A small network was shown many inputs. Here are its activations along a few directions, one row for each input.
In each table, some parts of the input vary, and every possible input appears once, in random order.
A made-up example of a description, with smaller parts first: one of 4 places along a line, together with either a single point or one of 9 places around a ring or (one of 2 separate values, together with one of 5 places around a ring).
Shared parts are said once, and a part with two or three values counts as separate values.

A family of inputs:
row 1: [-65  60   8  82  29  36  36 -13 -19  40  -3]
row 2: [ 50  10 -42 -84 -23  19 -29 -55 -12  25 -63]
row 3: [ 28  23   3 -33 -46  21 -67   1  13  85 -42]
row 4: [ 54  40 -13 -41   4  46 -53 -14 -19  13  86]
row 5: [ 42  59  32 -22  20  48  -8 -10  20  90  18]
row 6: [  7   1 -68 -69 -49 -37  44 -29  40   1 -40]
row 7: [-81  10 -13  80 -44   9 -23 -10 -26  39 -56]
row 8: [ 62  51  38  78  18  27  20  20  40  17 -20]
row 9: [ 68  -8 -33  18 -30   3   1 -28   7 -45 -98]
row 10: [  3  48   6  -9  -7 -10  65  14  73  66  42]
row 11: [ 90 -17  10  23  -2 -26   4   1 -61 -58 -20]
row 12: [ -9   2 -14 -10 -74 -42  -1  14  68  66 -11]
row 13: [-74 -68  67 -30  61 -13  -1  48  26 -52  18]
row 14: [ 74   0   2 -79   5 -11 -24 -22 -84  10  18]
row 15: [-43 -24  -4  48  83   3  30  24  78  60  16]
row 16: [-61   8 -66  23 -16   7  16 -57 -52 -26 -83]
row 17: [-97   8  82   8   3  26   9   4 -68 -70  -1]
row 18: [ 74  24  -4  62   0  29 -22  13   3 -55  47]
row 19: [ 17  19 -30 -19 -22 -18  11  -1  36  -5 113]
row 20: [-27  -1  77 -84 -29 -29  33  30  24 -42  44]
row 21: [-38 -74 -79 -12  39 -23  11 -17  45  -5 -64]
row 22: [ 47   9  13  69 -47  -4 -42  25  31  15 -74]
row 23: [ 32 -15 -20 -61 -22 -70  44  -5 -29  -9  43]
row 24: [ -38   -3  -25   27    8  -13   26  -26 -120  -38   -5]
row 25: [-17 -77 -39 -13  66 -50  16  19 -26 -20  13]
row 26: [-54  34 -34  67  10  40  -7 -20 -57 -32  66]
row 27: [  11    6  106 -100   -7   36  -32   11  -31  -22   22]
row 28: [ 30 -11 115   3 -11  20  -4  36  -8 -92 -15]
row 29: [-29 -48 -44  34  67  -2 -22  16  40 -14  86]
row 30: [-56 -66 -29  42  17 -26 -31  31  69  55 -37]
Changing only one part turns row 6 into row 21. The same change can be made to row 23. Which row results? -> row 25
What do these inputs look like to the network? -> one of 5 separate values, together with either a single point or one of 5 places around a ring
List by row number the other rows that have the choice among 5 separate values in common with row 3. -> row 2, row 4, row 5, row 14, row 27
Change only the choice among 5 separate values in row 29. List by row number the other rows that result. -> row 4, row 18, row 19, row 26

A family of inputs:
row 31: [-10 -13 -22   3  -9 -14  35  13  96  62 -72]
row 32: [ 28  40  76 -38 -49  19 -16 -20 -87 -49 -24]
row 33: [-31 -12 -19  88   4  19 -39 -16 -22   4 -85]
row 34: [ 35  54 100 -62 -31  34 -11  17   6  -1  60]
row 35: [  2  14 -20 -33  48  15   5 -11  26  45  68]
row 36: [-73 -39  36  39  38 -27  51  46  53  13 -12]
row 37: [ 12  36 114 -43 -18  34  -2  20 -34 -33  64]
row 38: [ 75 -17  31 -63 -13 -18 -15 -16 -77 -87  -9]
row 39: [ -5  -1 -48  -6  22   4   0 -49 -74  -4 -22]
row 40: [ 67  64  74 -70 -60  22 -18   7  -6  18  12]
row 41: [-66 -25   4  97  34  43 -28  11  -8 -20 -31]
row 42: [ -17  -15  -35   17  -17  -22   29    0   45   32 -116]
row 43: [-93 -43   6  49  31  -1  45  15  19 -38 -58]
row 44: [-46 -40 -32 -39   2 -25   5  10  71  31  51]
row 45: [  6   5 -38  67 -18  21 -44  -4  20  51 -87]
row 46: [-17  25   0  82  25 -14  26  17  -4   3  75]
row 47: [  45  -30   52  -57   14    5   -4    8  -65 -110   41]
row 48: [-25   2   7  62  27  32 -34  23  80  55   7]
row 49: [-37  22 -30  89  17  10  20 -14 -36 -47  29]
row 50: [ 40  20 -52 -43  14  11   0 -24  15  68  16]
row 51: [-39 -13 -25   0  55  26  12 -24 -63 -29  32]
row 52: [-10 -28 -64 -48 -30 -36  -3  -2  60  51  -2]
row 53: [-45 -22  35  90  41  17 -23  43  24  32  15]
row 54: [ -6  31  96 -30 -24  39  -7   5 -74 -72  26]
row 55: [ 43  53 -57  46 -24  -5   8 -14  41  50  13]
row 56: [-92 -56 -36  -2  10 -22   8  -1 -17 -48  12]
row 57: [-49 -20  10  12  25  -9  39  27 107  39 -19]
row 58: [  1  30 -53  80 -15  -9  11 -41 -48 -21 -25]
row 59: [ 38  47 -72  58 -35  -8   5 -29  -9  24 -29]
row 60: [ 86  -7  56 -88   7   0 -10  20  16 -37  75]
row 61: [-71 -52  -6 -12  21 -50  11  30  15   3  58]
row 62: [ 11  13 -25  53  -4  21 -42  11  68  76 -46]
row 63: [ 55 -19  68 -67  20  -6  -4  25 -22 -72  80]
row 64: [ 32  16 -66 -29   2   4  -6 -37 -34  41 -26]
row 65: [115   8  30 -96 -20 -17 -19  11   4 -19  27]
row 66: [ -52  -38  -17   39    0  -17   38  -13    6  -11 -112]
row 67: [110   0  17 -85 -31 -19 -21  -3 -42 -44 -12]
row 68: [-18 -10   5  -9  63   1  17   7 -31  21  77]
row 69: [  7  42 -26  55   8   5  16  -2  52  30  66]
row 70: [ 65  54  62 -60 -70  23 -19  -7 -52  -5 -27]
row 71: [-53 -47 -59 -11 -18 -43  -3 -27 -31 -23 -42]
row 72: [-17 -29 -78 -34 -38 -44  -9 -16   9  22 -46]
What do these inputs look like to the network? -> one of 6 places around a ring, together with either one of 2 separate values or one of 5 places around a ring
Changing only the place on the ring of 6 turns row 54 into row 34. The same change can be made to row 51. Which row results? -> row 35
Change only the place on the ring of 6 in row 69. List by row number the other rows that result. -> row 46, row 49, row 55, row 58, row 59
List by row number the other rows that have the place on the ring of 6 in common with row 52. -> row 31, row 40, row 50, row 55, row 62, row 65

A family of inputs:
row 73: [ -3   1  42 -31  13  -7   8  12  16  -8  76]
row 74: [-37 -57 -29  56  64 -22  32  23  56  10 -45]
row 75: [ 55  34  31 -26 -16  23  -7   0  17  36  11]
row 76: [-15   0  42  19  10   1   0  -7 -30 -52  47]
row 77: [-91 -15 -18  61  39  34 -34   3  18  41 -32]
row 78: [ 42  25   1 -17 -24  14 -10 -23 -33 -34 -48]
row 79: [-37 -11 -44  67 -37 -18  -6  19  95  43 -43]
row 80: [ 25 -22  -6 -27 -20 -25 -24  -4 -65 -35 -24]
row 81: [ 25  36  43 -10   6  11   0  32   9  23  50]
row 82: [ -1 -22   5 -75   8  -5  16  13   6 -27  52]
row 83: [-88  -7 -36  32  -7 -25  54 -15  -5  24 -59]
row 84: [ 52  23   7 -69 -20   5  -6 -17  19  10 -20]
row 85: [ 13  31  43  41   2  22  -4  14 -38 -21  22]
row 86: [-13 -23   3 -23   5   4   7  -5 -41 -72  23]
row 87: [  -5    8 -117   58   16  -12    5  -32   23   61    0]
row 88: [ 44  29  29  26 -21  35 -10 -12 -34  -9 -16]
row 89: [ 35 -29   3 -82 -17 -33 -19   0 -11  10   5]
What do these inputs look like to the network? -> either one of 5 separate values or (one of 2 separate values, together with one of 6 places around a ring)
Change only the place on the ring of 6 in row 85. List by row number the other rows that result. -> row 76, row 78, row 80, row 86, row 88

A family of inputs:
row 90: [  8   9 -40  25 -13  10  -7 -17   3  22 -61]
row 91: [ 15  10 -33  20  -4   6  -8   2  55  50  -8]
row 92: [-22   7 -20  59   4  14  -4 -14  -5  17 -51]
row 93: [-78 -36 -20  34  26 -11  25  -3 -13 -30 -21]
row 94: [-74 -33 -14  28  35 -16  24  17  39  -2  31]
row 95: [ 33  16  89 -91 -29  17 -23  15 -23 -23  16]
row 96: [-60 -16 -17  62  17   3   8  -2 -12   4 -37]
row 97: [ 45  30  19 -43 -37   8 -17 -25 -89 -55  33]
row 98: [  9 -11 -55 -15 -23 -27   4 -20   5  20 -63]
row 99: [ 69 -19  55 -31   7  -2 -15  16 -42 -83  26]
row 100: [ 18 -14 -45 -25 -16 -27   7  -1  57  50 -12]
row 101: [ 50  11  42 -88  22  16 -15  -2 -43 -16  76]
row 102: [-56 -13 -13  58  27  -3   5  20  39  29  17]
row 103: [ 60  49  67 -49 -29   6  24   8 -15 -26  53]
row 104: [-17  10 -14  56  14   8  -7   7  46  44   0]
What do these inputs look like to the network? -> either one of 5 separate values or (one of 2 separate values, together with one of 5 places along a line)
List by row number the other inputs of the same sort as row 98. -> row 90, row 91, row 92, row 93, row 94, row 96, row 100, row 102, row 104

A family of inputs:
row 105: [-37  19   1  59  -5  18  -9  -8 -24  -9 -13]
row 106: [  6 -17 -55 -20  -2 -15 -13  -4  49  49   6]
row 107: [-36 -24  42  40  38  14   0  28  27  -2   8]
row 108: [ 30   6  12   4   4  12 -13  14  58  45 -23]
row 109: [ 85  25  23 -54 -23   1 -12   5  -2 -14  52]
row 110: [-21   1 -31  35  27   8  19 -24 -37 -13  -2]
row 111: [ 41  13  36 -78 -32   2 -11 -11 -42 -18 -18]
row 112: [ 39   4  29 -19  -6   3  -7  -3 -61 -74  33]
row 113: [ -4 -24 -66  -2 -10 -19 -17 -21   0  24 -38]
row 114: [  1  -2 -28  -6 -21 -20  20  12  73  41 -25]
row 115: [ 26  -2  53 -23  12   0   1  15 -29 -55  79]
row 116: [ 31  24 -35  -6   6   6  11 -14  26  50  19]
row 117: [ 22  20 -47  12   1   0   8 -30 -23  25 -26]
row 118: [-36  -1  -7  27  48   2  25   3  -4   4  48]
row 119: [-23 -17  19  44  22  14  -7   5  -6 -19 -45]
row 120: [-48 -38 -53  19  18 -13  -7 -10 -16 -15 -15]
row 121: [  5  35 -15  37 -33  12 -18 -15 -10  28 -35]
row 122: [-51  15  24  53  14  15  -2  17   9   8  38]
row 123: [-53 -25 -20  33   1 -22  27   0   9 -21 -47]
row 124: [-60 -42 -28  14  37 -16   1  15  18   2  37]
row 125: [ 15  41  -8  18 -25  18 -14   4  38  52  10]
row 126: [  2  -2  50 -58 -10  10  -3  -3 -58 -54   3]
row 127: [ -9 -11 -36  12 -30 -25  18  -8  24  17 -70]
row 128: [-65 -31   4  29  18 -21  35  24  42  -3   6]
row 129: [ 49  20  42 -93 -26   8  -8   6   2   5  24]
row 130: [ 79  19  17 -39 -29  -4 -15 -12 -46 -37  12]
row 131: [ 20  -1   3  22  -6   8 -16  -2   8  19 -68]
row 132: [-10  -6  73 -62  11   4   5  17 -25 -35  50]
What do these inputs look like to the network? -> one of 4 places along a line, together with either one of 2 separate values or one of 5 places around a ring
Changing only the place on the line of 4 turns row 109 into row 112. The same change can be made to row 116. Which row results? -> row 110
Change only the choice among 2 separate values in row 132. List by row number the other rows that result. -> row 115

A family of inputs:
row 133: [ 91  42   6 -63 -37  11 -18 -25 -38  -5  -3]
row 134: [ -17  -63  -36 -101    6  -63   18    5   50   10   23]
row 135: [ 18  13 -51  25 -35   2  -2 -14  39  64 -76]
row 136: [-11  19   4  32  14   8   5  21  56  48  41]
row 137: [ 35   5   5 -35 -12   1  -7 -25 -94 -60 -18]
row 138: [ 69  34  55 -47 -28  10 -20   3  -7 -10  32]
row 139: [-36 -12  53   3  28  15   7  18 -27 -44  43]
row 140: [-65 -28 -47  72  31  -4   9  -4   7   1 -33]
row 141: [ -4   8 -44  47   8   2  -5   2  58  67 -21]
row 142: [ 13  -3  54 -20  -3   1  -9   0 -61 -66  17]
row 143: [-68 -21   1  56  40   6  25  15   5 -16  30]
row 144: [-43 -21 -55  51 -12  -5   7 -16 -13  -3 -90]
row 145: [ 19  27  55 -21   1  18 -11  21  24  17  55]
What do these inputs look like to the network? -> either a single point or (one of 2 separate values, together with one of 6 places along a line)
